Each row below is a small network's average activation on inputs in which a field has the value named, seen along a few directions.
Values that are neighbours, or in one group, have similar rows; names and order tell nothing.
Strong random noise was added to every row along 2 fixed directions; ignore it. To show where, here is one row again and again, with new noise each time:
[ 503  400 -440 -301  -33 -197  -49 -287 -454  336 -105 -497   50 -342
 -616  179  198]
[ 150 -132 -161 -116 -140  110 -133   87  176  161  -66   22   91 -153
  -40   90   72]
[ 302   97 -281 -196  -94  -22  -97  -74  -95  236  -83 -201   73 -234
 -287  128  126]
[ -40 -179 -288   18 -163  176  151  132  393  -17 -125  204 -242 -123
  271  -40  -22]


E, 10 values:
e7: [   1  369  182  189 -285  123  145  353 -205 -157 -268  237 -134 -102
  -68 -323  -88]
e3: [-178  114   40  166  379 -492  -22 -409 -571  -21  102  -67 -210  316
   49  506 -361]
e9: [ -68 -419  444   31  190 -227 -663  -57 -310  519  315 -137  645  443
 -714  123   48]
e4: [-197 -123  115   54   95   76  365 -104  229 -267  105  185 -230  161
  232 -481  -12]
e10: [ 115  183   60 -195 -138  246   38  124   57  160    5 -202  129  -30
 -126  115 -121]
e1: [ 169  500 -169 -151   28 -167 -192    6 -547  278  -26 -461  310 -188
 -478  -66  360]
e8: [ 102  261  -68  -95   55 -135  374 -209 -100 -326   32 -277 -175  155
  -84 -175   81]
e2: [-109  -43  174  -50   28  -50   32  -19   50    9  -97   90 -169   26
  -78  -41  270]
e5: [ 326  269 -564 -162 -101 -103   30 -136 -206  190 -128 -244  -53 -287
 -212   84  108]
e6: [ -13   -8  479  206  456 -132 -156 -330 -156 -466  325  -87  254 -117
  413  279 -246]
Each value of E is a pair of two hidden parts, and every pair occurs once (2 first parts, 5 second parts).
Changing only the second part turns e5 into e3. e10 has the same second part as e5; what does that change turn e10 into?
Answer: e6
Changing only the second part turns e2 into e9. e8 has the same second part as e2; what does that change turn e8 into?
Answer: e4

J, 10 values:
j6: [ 148  156  -79 -139  -53   -1  -36  -15 -120  156  -82 -124   32 -167
 -184   61  134]
j8: [  -7  114  187   -5   60  -87  159 -117 -127 -170  -12   26 -147  141
  -25   -2 -111]
j7: [ 168  201 -136  -28 -165   38   15  114  -81   25 -144  -86   11 -198
 -178  -88  131]
j4: [-165  -66  169  127   49   44 -167  122  -28   45   97   55  151  145
  136  181 -253]
j5: [  28 -169  -95  -15   98  -97 -193 -109   -6   78   58   47  105  -45
  103  208  -13]
j9: [ -72  108 -599  148  100 -169  520 -303   61 -192 -127   19 -709 -155
  258   28 -124]
j10: [   8 -152  145  -11 -101  234  -22  177  314 -125   38  119  145  -22
  203  -87  -48]
j2: [ 163  223 -213 -158  -47  -18  184  -85  -73   11  -47 -248  -70  -82
 -160  -76  139]
j1: [ -31  -20 -107   -5  -99    4   43   71  -13  167  -39  -18  -49  118
 -212 -120   30]
j3: [-284 -223  488  146  181   -9 -184   36   33 -101  183  180  179  218
  134 -199   72]
Each value of J is a pair of two hidden parts, and every pair occurs once (2 first parts, 5 second parts).
Changing only the second part turns j9 into j1. j6 has the same second part as j9; what does that change turn j6 into?
Answer: j7
Changing only the second part turns j8 into j10. j3 has the same second part as j8; what does that change turn j3 into?
Answer: j2
